These are the activations of a small neural network, seen along a few directions. Each row is one input.
In each table, some parts of the input vary, and every possible input appears once, in random order.
Descriptions start from the smaller parts, as in this example, which fits no table here: one of 2 separate values, together with either a single point or one of 11 places around a ring or (one of 6 places along a line, together with one of 8 places around a ring).
Shared parts are said once, and a part with two or three values counts as separate values.

Other details of the inputs shift rows strongly along two fixed directions, in all tables alike. That doesn't count.

A family of inputs:
r1: [-17,-67,12,18,76,11,1,19,-12,-26,7,-33,7]
r2: [-27,-62,20,20,68,-16,-14,21,-7,-27,9,-34,14]
r3: [-3,-48,6,38,77,10,1,33,1,-45,22,-20,3]
r4: [-8,46,-37,17,-18,-19,21,-17,-26,30,-30,12,6]
r5: [4,-21,67,-42,-25,20,-13,0,25,-2,3,16,0]
r6: [0,30,-58,5,-25,-20,-8,-2,-28,9,-28,17,1]
r7: [-10,-10,30,18,29,-12,8,12,23,-15,24,-3,5]
r8: [-13,-19,35,8,19,-22,21,13,-14,-14,18,-1,0]
r9: [15,-10,67,-32,-34,9,1,15,1,-20,12,31,-9]
r10: [-27,-62,15,23,71,5,10,3,-11,-23,23,-44,1]
r11: [-24,12,-43,32,34,-14,-13,-9,-19,19,-44,-22,24]
r12: [-23,8,-51,18,31,-27,-4,-4,-13,22,-34,-29,24]
r13: [6,56,-42,25,-10,-9,-3,-10,6,29,-28,-5,6]
r14: [21,-23,51,-37,-34,23,1,15,-2,-23,21,31,-16]
r15: [-11,-32,25,38,71,-22,-1,33,7,-37,23,-30,17]
r16: [5,41,-60,13,-16,-17,-7,-4,12,23,-17,-3,0]
r17: [22,-7,53,-23,-27,18,-23,10,35,-25,28,28,-9]
r18: [-3,-9,79,-28,-27,22,1,-22,21,5,13,4,-2]
r19: [12,-26,60,-47,-27,14,-12,-5,24,0,17,6,-2]
r20: [24,-10,48,-23,-18,37,7,-6,34,-13,40,23,-21]
r21: [-3,-24,61,-40,-33,14,-4,-15,26,-1,25,6,-9]
r22: [-33,-2,-58,20,28,-29,7,-12,-6,28,-23,-23,15]
r23: [26,-6,54,-27,-27,13,-12,9,37,-19,32,19,-6]
r24: [5,-18,68,-40,-25,19,-22,-4,21,-4,8,14,-2]
r25: [23,-29,51,-47,-19,40,-6,-12,15,-2,20,4,-11]
r26: [-13,-31,27,40,70,-24,1,34,8,-28,24,-39,7]
r27: [24,-13,46,-27,-24,33,-11,14,35,-24,27,29,-11]
r28: [13,55,-26,-20,-72,6,-6,-26,32,20,-2,33,-10]
r29: [-11,10,-58,27,17,-40,9,11,-35,11,-18,-22,2]
r30: [-27,-49,38,30,74,-6,0,20,-9,-19,-7,-33,23]
r31: [16,52,-33,-22,-70,20,-4,-27,29,19,1,32,-14]
r32: [-30,-5,-65,17,31,-16,9,-13,-10,27,-19,-24,11]
r33: [6,35,-53,-8,-43,-13,0,-2,-19,16,-33,28,0]
r34: [11,-31,51,-45,-25,32,-21,-4,19,-8,17,13,-9]
r35: [8,56,-44,23,-8,-7,-5,-10,6,21,-30,4,16]
r36: [4,-36,21,-16,15,29,-14,-4,0,-10,7,-6,-6]
r37: [-11,17,-72,43,32,-3,8,-8,-5,-2,-4,-17,0]
r38: [-10,-29,18,6,13,-6,16,11,-20,-26,29,-7,-9]
r39: [3,47,-37,15,-20,-19,10,-9,-31,30,-34,-3,2]
r40: [-35,-45,42,32,75,-15,15,6,-5,-6,8,-39,19]
r41: [9,44,-58,2,-33,-3,-13,-3,18,15,-27,26,5]
r42: [8,-22,11,8,29,4,-4,20,14,-26,27,-10,3]
r43: [-8,17,-63,-4,-7,9,9,-32,-4,40,-25,-4,-2]
r44: [-23,-23,35,55,70,-14,10,17,5,-34,24,-31,14]
r45: [12,-24,22,-13,0,1,7,16,-17,-21,21,2,-6]
r46: [-20,-40,18,-4,23,5,3,-4,4,-8,20,-23,-1]
r47: [-19,-4,-64,15,29,-15,-2,-5,-14,27,-23,-38,7]
r48: [-10,49,-38,20,-24,-18,16,-20,-29,21,-29,6,4]
r49: [19,2,62,-20,-25,18,-21,10,34,-23,23,27,-6]
r50: [-10,-53,16,24,60,-20,14,35,-32,-30,28,-37,-5]
r51: [-3,4,-70,30,27,-7,2,5,-46,-6,-22,-6,-1]
r52: [-25,8,-48,20,29,-29,-3,-4,-12,31,-33,-38,14]
r53: [20,53,-10,-33,-76,-5,2,-15,-7,33,-20,26,-14]
r54: [23,40,-28,-32,-68,20,17,-29,-10,28,-8,39,-23]
r55: [-22,-1,-57,17,26,-28,-4,-4,-11,29,-27,-37,11]
r56: [39,50,-35,-27,-59,33,-9,-23,21,20,-8,32,-13]
r57: [-22,9,-58,29,19,-40,21,3,-30,10,-14,-7,6]
r58: [29,-23,50,-34,-28,35,5,9,-7,-24,20,30,-21]
r59: [-11,-4,-65,18,34,-3,2,-11,-19,27,-25,-39,1]
r60: [-8,14,-65,-9,-12,5,-10,-12,-3,28,-38,2,8]
r61: [15,28,-66,1,-16,1,9,-10,-34,14,-22,6,-5]
r62: [-19,33,-45,52,36,-22,12,-5,1,15,-19,-12,18]
r63: [-5,-20,31,8,18,-15,-3,23,-21,-28,8,2,2]
r64: [2,16,-71,37,35,-4,2,3,-7,8,-10,-26,-3]
r65: [8,-14,60,-30,-42,2,9,-1,2,-19,34,21,-18]
r66: [25,44,-22,-38,-77,-3,-1,-15,-7,22,-16,36,-8]
r67: [35,48,-36,-23,-59,38,-20,-21,19,13,-12,40,-16]
r68: [15,53,-25,-23,-67,5,-1,-24,36,29,-4,39,-8]
r69: [9,38,-67,10,-14,-4,-6,-4,8,22,-13,-4,-4]
r70: [-19,5,-65,27,22,-27,22,2,-34,9,-10,-9,2]
r71: [-22,-45,39,27,74,-12,2,14,-10,-14,2,-44,24]
r72: [3,-13,42,13,22,-11,11,15,-24,-18,6,-8,9]
r73: [-11,17,-58,-6,-15,-8,-12,-12,0,29,-42,4,12]
r74: [-19,-64,14,13,71,-7,-1,20,-8,-21,17,-43,14]
r75: [-1,42,-10,-40,-65,5,0,-38,22,51,-24,25,-1]
r76: [-14,23,-57,41,32,-22,-6,15,2,-1,-28,-5,19]
r77: [22,-20,51,-36,-34,21,-8,11,-6,-25,26,29,-18]
r78: [-6,-15,70,-37,-30,13,-3,-16,26,2,19,5,-6]
r79: [27,48,-35,-26,-65,25,-24,-15,24,14,-10,41,-10]
r80: [-24,29,-55,45,26,-29,4,-1,3,2,-12,-16,13]
r81: [10,-10,81,-33,-23,21,-6,-11,19,14,8,-5,-5]
r82: [19,-2,76,-21,-31,16,-5,5,-7,-19,11,28,-7]
r83: [21,6,71,-13,-21,28,-9,8,33,-17,12,28,0]
r84: [20,-6,68,-35,-34,3,3,9,-1,-15,21,21,-7]
r85: [31,-18,53,-35,-30,27,9,3,-8,-11,30,11,-30]
r86: [21,55,-5,-23,-71,12,1,-15,-11,24,-36,44,-2]
r87: [-29,-39,31,35,56,-33,20,24,-27,-36,24,-28,5]
r88: [-5,-22,13,13,29,2,9,12,20,-18,33,-4,-3]
r89: [-2,-29,17,8,19,6,20,4,-25,-27,27,-8,-15]
r90: [1,-4,36,27,31,4,-13,15,11,-26,8,-2,10]
Each input here is: one of 3 separate values, together with one of 5 places along a line, together with one of 6 places along a line.
Q: The inputs of r68 and r23 match in every part but the place on the line of 6. If r75 is changed in the same way as r68 into r23, which row does it become?
A: r12
Q: The inputs of r62 and r13 match in every part but the place on the line of 6. If r54 is changed in the same way as r62 into r13, which row does it become?
A: r85
Q: Which other rows does r83 become when the place on the line of 5 takes its other values? List them by row number.
A: r3, r27, r41, r76
Q: Which other rows does r55 become when the place on the line of 6 takes its other values? List them by row number.
A: r2, r19, r21, r22, r73
Q: Which other rows does r39 become when the choice among 3 separate values takes its other values? List them by row number.
A: r13, r81

A family of inputs:
r91: [-10,39,-41,17,3,-9,-2,-22,16,40,-28,-19,13]
r92: [21,31,42,-61,-85,23,1,-39,11,43,-10,21,-15]
r93: [-5,33,-51,16,-13,-15,24,-16,-34,15,-14,2,-2]
r94: [-8,36,-38,19,-11,-19,9,-9,-36,18,-35,8,4]
r95: [0,-35,95,-30,-6,7,-7,1,34,-8,37,-11,-5]
r96: [43,25,18,-61,-83,41,-13,-20,-2,15,-5,44,-23]
r97: [-33,-48,17,26,72,-34,11,17,-12,-4,8,-51,16]
r98: [-19,-45,10,31,70,-25,-2,40,-24,-33,-4,-27,21]
r99: [7,-31,96,-22,-11,1,3,20,8,-27,32,21,-7]
r100: [-25,-33,2,47,66,-32,16,24,-9,-37,33,-30,8]
r101: [7,35,-68,23,-1,5,5,-6,8,12,-8,1,-7]
r102: [-22,-20,19,58,79,-22,5,28,-3,-31,10,-23,17]
r103: [3,21,-65,10,-11,-1,16,-9,-31,15,-14,-2,-14]
r104: [48,38,15,-46,-74,46,-23,-18,37,12,1,46,-16]
r105: [-38,-59,-1,26,77,-11,-5,10,3,-18,10,-43,15]
r106: [17,-37,94,-29,-7,23,-5,18,-8,-33,17,11,-5]
r107: [-21,-39,9,39,71,-23,-12,37,-11,-39,0,-30,22]
r108: [-13,20,-58,10,7,12,-8,-26,18,32,-30,-7,12]
r109: [22,-41,72,-30,-4,24,-20,19,22,-37,41,11,-12]
r110: [22,-24,91,-14,2,29,-16,21,31,-35,24,14,2]
r111: [17,-18,85,-7,-3,20,12,7,33,-34,56,14,-12]
r112: [1,19,-70,6,-11,-11,11,-1,-14,15,-10,2,-10]
r113: [-17,7,-54,-4,-3,6,2,-29,-21,34,-36,-10,5]
r114: [-1,26,-71,14,-11,-9,1,-4,-1,9,-6,-1,-9]
r115: [22,46,35,-41,-89,12,-13,-17,27,14,-2,52,-12]
r116: [-19,5,-60,-8,-3,-4,-2,-21,-4,34,-32,-6,9]
r117: [-7,31,-57,12,-14,-25,20,-8,-17,15,-10,7,2]
r118: [7,16,-67,0,-5,-8,-9,1,-18,14,-26,6,3]
Q: What is each input in this table made of?
A: one of 4 places along a line, together with either one of 2 separate values or one of 5 places around a ring
Q: The inputs of r96 and r109 match in every part but the place on the line of 4. If r113 is changed in the same way as r96 into r109, which row does it become?
A: r105
Q: Which other rows agree with r117 in the place on the line of 4? List them by row number.
A: r97, r98, r99, r112, r116, r118
Q: Which other rows does r107 become when the place on the line of 4 takes its other values? List them by row number.
A: r98, r106, r110
Q: Which other rows does r117 become when the place on the line of 4 takes its other values? List them by row number.
A: r93, r100, r111
